Each row below is a small network's average activation on inputs in which a field has the value named, seen along a few directions.
Values that are neighbours, or in one group, have similar rows; names and order tell nothing.
(in the rows, 500 means zero)
Strong random noise was added to every row along 18 fixed directions; ignore it. To show where, here is one row again and again, with new noise each time:
411	515	399	552	568	493	426	487	557	371	646	577	407	500	548	486	584	425	472	452	390	672	407	590	600	461	382	598	605	277	417
411	557	517	580	426	750	552	385	505	559	314	419	560	458	322	662	455	425	468	413	306	592	528	514	659	391	425	404	630	506	520
560	434	271	371	504	334	678	565	662	508	616	486	546	465	513	526	436	307	468	463	459	431	464	543	449	538	338	415	495	672	615
483	631	517	465	448	548	499	468	476	407	490	499	341	428	616	423	519	429	431	597	537	579	471	560	406	603	648	682	571	495	565
492	352	737	746	564	524	306	626	224	580	451	557	529	277	346	330	488	498	938	642	452	641	587	428	792	612	371	513	486	511	237
592	605	573	611	471	473	501	484	573	546	477	479	458	600	532	661	386	574	161	466	425	628	524	491	558	492	485	510	475	380	587
550	522	436	461	556	553	591	458	555	599	434	431	344	548	574	580	475	405	367	414	773	380	493	612	412	262	531	583	525	317	529
566	422	479	594	632	471	483	600	453	546	448	591	420	504	534	405	337	671	399	532	685	381	493	379	464	445	550	552	422	431	465
370	689	567	440	448	611	437	417	530	522	565	528	431	420	527	458	661	328	512	491	622	455	392	553	526	504	575	601	502	516	406
537	373	513	513	557	519	595	417	465	447	432	594	614	400	554	439	488	615	684	417	604	296	535	566	447	433	500	432	527	410	435
386	552	599	558	530	619	724	507	541	401	447	585	560	516	464	407	556	518	434	391	451	754	496	447	621	487	562	610	593	500	480
585	654	405	472	458	499	488	562	457	430	525	479	564	535	625	546	417	551	394	669	346	423	666	582	376	500	620	540	526	438	592
577	406	506	427	611	288	531	760	518	469	483	492	412	570	581	294	438	538	593	640	707	525	458	534	392	554	587	623	422	571	508
419	675	376	363	413	628	665	406	592	479	483	726	514	574	473	555	505	470	544	453	521	419	515	558	515	716	558	686	474	618	493
556	516	324	397	401	453	702	483	566	412	472	398	501	552	444	337	412	588	594	589	536	489	441	714	410	651	714	487	385	556	555
629	622	684	646	520	448	376	611	332	513	576	437	514	267	550	482	500	232	647	621	270	550	515	434	506	313	300	384	699	584	546
431	378	330	606	525	530	512	414	512	487	577	350	595	401	421	398	511	579	394	463	454	464	437	532	562	401	539	286	407	344	426
330	711	461	550	472	825	513	497	466	656	356	645	713	514	421	778	560	369	491	497	297	426	724	479	699	483	408	576	573	522	413
637	385	504	691	561	674	730	483	339	606	342	445	371	199	443	383	334	351	625	493	696	513	540	532	583	329	466	499	633	401	470
463	395	538	416	559	481	325	543	553	505	570	496	537	498	551	588	487	527	233	474	566	486	592	352	509	446	467	464	506	450	503


VEFUP, 12 values:
gola: 569	447	569	338	530	575	409	449	315	479	496	593	629	433	578	591	648	358	597	536	589	404	709	275	313	548	444	444	584	636	619
faba: 537	538	361	556	663	525	591	569	471	438	701	739	664	550	474	393	547	645	570	405	487	289	425	305	466	254	463	418	485	453	384
fasu: 588	409	452	462	565	575	487	527	314	549	658	479	487	419	388	381	607	371	733	516	719	487	606	383	522	402	491	495	489	431	387
rimun: 492	459	418	440	525	478	349	589	487	379	445	438	260	440	654	339	297	674	374	665	561	365	367	478	282	393	707	536	614	537	572
lenat: 496	296	214	409	571	557	478	565	400	567	530	469	381	576	269	444	227	641	416	542	584	373	646	240	484	440	559	503	399	613	530
las: 583	450	625	574	525	369	395	584	555	476	433	478	371	582	732	544	508	541	556	552	594	582	457	806	493	479	470	648	543	182	423
gibin: 626	518	476	646	548	418	645	517	383	584	464	483	372	498	596	536	457	519	369	523	540	500	512	367	363	484	535	528	501	546	687
nuda: 456	625	445	547	366	629	467	362	509	514	556	545	310	367	406	549	349	486	516	454	358	413	505	496	627	546	479	624	590	509	436
movu: 498	616	513	563	340	537	456	481	514	660	668	506	445	456	420	613	471	328	501	514	380	560	565	552	711	619	375	568	441	527	384
dad: 309	419	435	589	556	303	509	577	485	438	418	299	427	440	640	326	510	559	527	560	292	402	461	500	361	446	569	602	486	650	566
buvil: 526	378	419	501	430	400	620	398	700	218	798	572	331	255	594	341	266	595	384	363	379	636	363	649	665	497	480	520	712	333	441
vif: 617	437	318	421	495	309	584	706	517	467	614	478	571	649	492	394	359	571	581	623	454	445	597	568	423	524	504	472	394	529	511
VEFUP is arranged as 4 separate groups.
List the group mates of nuda, in the order listed. -> faba, fasu
List the group mates of gola, in the order listed. -> lenat, dad
List the group mates of movu, in the order listed. -> las, vif

NOKIV, 12 values:
beva: 761	556	542	424	398	451	672	337	643	556	461	412	163	697	353	434	448	416	558	379	894	698	51	718	394	513	532	425	391	453	594
kiped: 624	560	466	627	613	441	394	724	409	616	606	591	508	296	652	399	614	304	587	821	715	608	453	663	596	760	483	531	369	371	337
vava: 476	529	458	456	637	556	311	637	580	393	509	839	751	407	661	463	556	524	475	595	590	320	343	446	478	627	436	384	513	487	415
kav: 494	446	756	444	372	658	540	474	632	503	105	360	452	592	391	601	364	620	621	449	574	625	481	745	577	438	607	540	607	439	488
fem: 499	447	589	469	480	360	619	605	733	603	381	410	486	434	649	588	348	531	220	411	576	321	482	498	452	427	512	510	530	670	587
falag: 536	416	402	648	635	384	680	665	431	445	477	417	629	430	646	192	580	644	432	637	539	470	447	437	292	556	693	452	326	495	556
gokom: 353	399	580	632	473	513	604	392	463	463	570	635	666	513	408	498	407	813	635	282	247	349	711	444	732	353	452	524	536	432	279
fad: 463	668	451	382	407	726	476	231	376	310	659	615	575	464	385	441	559	559	586	436	384	426	443	382	395	384	594	310	622	537	528
rotaf: 546	565	500	431	349	577	408	403	469	538	721	255	398	320	360	542	317	305	177	485	407	568	689	302	602	371	511	432	560	563	600
disa: 464	663	287	486	559	456	494	688	456	488	476	477	510	631	439	435	402	565	584	683	305	371	509	458	440	428	580	550	449	663	547
livo: 527	621	165	628	524	638	633	432	317	434	639	590	515	522	357	430	465	571	586	551	257	392	568	381	455	454	552	503	504	457	522
nuni: 312	439	443	750	655	453	690	758	537	668	278	512	728	434	636	383	468	574	501	548	492	268	558	596	620	410	517	545	380	518	332
A value of NOKIV combines one of 4 hidden first parts with one of 3 second parts; all combinations occur once.
Changing only the second part turns beva into kav. fad has the same second part as beva; what does that change turn fad into? -> kiped
Changing only the second part turns livo into gokom. rotaf has the same second part as livo; what does that change turn rotaf into? -> nuni
